A small network was shown many inputs. Here are its activations along a few directions, one row for each input.
In each table, some parts of the input vary, and every possible input appears once, in random order.
A made-up example of a description, with smaller parts first: ring(5) and (point or ring(11) or (values(3) and line(4))).
Shared parts are said once, and a part with two or three values counts as separate values.
In the rows, 128 means zero.

Other details of the inputs vary at random and push rows far along two fixed directions, the same in every table; ignore that.

Rows:
x1: [159 120 126 135 149 113 121  92 123 143 115 115 127 120]
x2: [ 78  91 116 140  49 164  87 183 113 143  86 143 133 109]
x3: [154 131 128 117 142 116 118  92 125 130 103 124 130 141]
x4: [168 101 110 138 111 123  91  77 102 175  68 126 126 105]
x5: [ 96 127 116 127 131 132 129 149 145 100 126 111 127 141]
x6: [163 129 128 129 155 113 114  97 122 138 108 118 122 143]
x7: [130 138 109 119 189 101 143 108 164  86 151  84 111 158]
x8: [176 139 123 122 177  90 138  53 140 118 115 101 128 138]
x9: [143 149 138 126 171 115 165 114 135 104 154 107 130 154]
x10: [113 117 131 144  88 149 105 151 107 165 121 149 125 109]
x11: [155  99  88 129 104 121  57  98 113 153  51 109 109 115]
x12: [167 116 113 136  98 113  75  81 104 166  77 141 115 115]
x13: [148 164 130 135 192  97 165  85 152 109 155 104 115 163]
x14: [173 140 116 135 175  95 146  69 140 134 119 106 122 136]
x15: [143 146 134 126 149 111 154 132 134 113 151 123 123 139]
x16: [159  82  81 130 107 116  64  79 117 165  64 109  98 119]
x17: [138  96 102 143  89 120  67 119 115 148  59 117 115 125]
x18: [136 142 132 122 149 115 155 109 145 110 148 128 137 124]
x19: [ 47 127 165 134  94 182 150 219 123 120 192 157 146 113]
x20: [ 52 130 163 127  96 183 159 239 130 122 190 165 151 114]
x21: [121 167 153 116 176 112 188 150 157  69 204 120 138 154]
x22: [124 116 129 130  93 140  99 114 107 152 102 142 130 116]
x23: [116 127 146 122 131 133 140 139 132 118 153 131 145 113]
x24: [122 131 134 121 101 139 137 149 119 123 138 147 139 120]
x25: [ 99 108 131 140  58 160  95 169 100 169 112 167 125  94]
x26: [163 162 127 122 184  91 173  94 148  98 149 106 119 160]
x27: [169 130 129 123 141 105 116  93 116 128 113 114 127 137]
x28: [ 87 145 151 114 123 151 162 179 143  99 174 153 146 131]
x29: [156 115 117 131 103 125  91 117 108 165  81 145 118 116]
x30: [158 129 116 131 139 109 133  90 131 141 108 125 123 118]
x31: [159 130 124 127 153 117 122  91 123 137 102 119 124 145]
x32: [ 89  93 112 135  66 157  77 177 112 143  90 137 129 106]
x33: [ 52 128 165 115  82 182 164 224 121 106 188 159 161 112]
x34: [153 140 118 135 140 107 126  85 129 139 110 126 111 137]
x35: [109 133 150 129 130 143 151 168 123 116 166 130 139 131]
x36: [111  99 130 141  72 159 105 166 103 175 114 156 139  82]
x37: [179 144 129 118 181  90 123  69 137 115 114 106 122 156]
x38: [127 142 131 128 127 124 133 114 132 122 137 138 127 132]
x39: [163 111 119 134 104 117  72  78 100 166  74 131 119 118]
x40: [ 92 121 146 120  83 162 121 188 119 131 144 167 144 109]
x41: [ 95 128 141 128 107 160 142 177 124 138 143 151 140 122]
x42: [134  93  86 127  98 132  76 105 116 155  68 117 112 117]
x43: [ 93 120 139 133  81 166 141 190 109 145 145 154 142 109]
x44: [ 96 145 121 112 198 116 187 127 185  63 196  88 116 168]
x45: [149 161 131 120 185 100 166 102 154 101 145 115 120 160]
x46: [158 109 118 131  99 121  94 103 111 158  93 143 131  96]
x47: [104 158 154 127 161 131 188 177 147  93 203 123 138 146]
x48: [ 89 160 128 112 189 124 178 151 178  54 182  91 127 161]
x49: [160 154 129 127 192  87 166  90 157 103 155 106 121 141]
x50: [ 74 118 146 136  84 174 129 178 111 142 147 155 139 111]
Description of these inputs: values(2) and (line(5) or (values(4) and ring(5))).
Question: The inputs of x23 and x8 match in every part but the values(2) part. If x46 is changed in the same way as x23 into x8, which row does it become?
Answer: x18
Question: Start at x24 and move only the ring(5) part, one step at a time. The first step leads to x26. Which rows follow, in order?
Answer: x43, x9, x33
Question: Change only the values(4) part in x1. List by row number the other rows that result.
Answer: x6, x19, x35
Question: Change only the ring(5) part in x31. List by row number the other rows that result.
Answer: x3, x28, x41, x45
Question: Change only the values(4) part in x20. List by row number the other rows that result.
Answer: x10, x36, x47

Rows:
x51: [154 140 109 150 120 109 105  83 114 181  61 135 104 152]
x52: [172 114 142 111 129 103  82  64 106 153  89 141 130 116]
x53: [ 89 149 140 149 112 139 153 218 135 128 171 147 132 126]
x54: [ 58 107 125 135  77 173 148 235 134 141 190 156 122  85]
x55: [131  82 102 115 105 139  83 135 114 126  58 103 129 124]
x56: [131 166 160 128 234  88 187  64 180  65 204  81 130 152]
x57: [135 153 139 110 142 114 159 153 146  89 169 153 136 109]
x58: [ 83 121 178 133  73 175 114 196  92 127 167 168 151 130]
x59: [128 139 122 137 154  96 169 119 162  95 174 119 134 113]
x60: [106  90  92 122  47 142  58 175 119 138  70 131 115  99]
x61: [129  97 135 103  64 173 100 163  91 167  95 163 168  74]
x62: [156 179 136 103 205  84 193  65 178  70 169 133 134 176]
x63: [165 115 101 123 162  92  60  52 133 111  71  80 108 162]
x64: [ 98 112  89 121  80 143  82 126 130 127  71 130 118 139]
x65: [133 148 160 118 150 141 170 165 113  95 162 125 150 148]
x66: [ 67 142 135 129 104 157 167 142 144 118 159 150 137  99]
x67: [186 106 105 142 177  93  86  30 119 168  93  92  90 138]
x68: [ 50 124 121 130  90 179 158 185 139 148 172 157 125 115]
x69: [141 179 152 121 166  87 185 149 150  74 195 116 128 169]
x70: [198 135 121 158 177  87  79  47 111 165  77 102 104 162]
x71: [147 132 121 134  67 139  91 109  80 165  70 166 118 130]
x72: [129 144 153 139 177 132 175 161 138 118 150 106 136 154]
x73: [127 118 126 125 168 150 168 142 142 129 162  96 123 123]
x74: [157  80 107 135  91 136 101  93 102 175  73 121 152  81]
Question: The inputs of x53 and x51 match in every part but one. If x59 is changed in the same way as x53 into x51, which row does it become?
Answer: x66
Question: What do these inputs look like to the network?
Answer: values(4) and (point or ring(5))
Question: Change only the values(4) part in x67. List by row number the other rows that result.
Answer: x54, x68, x73
Question: Change only the ring(5) part in x56. List by row number the other rows that result.
Answer: x52, x58, x67, x70
Question: Which other rows agree with x72 in the values(4) part? List them by row number.
Answer: x55, x61, x65, x73, x74
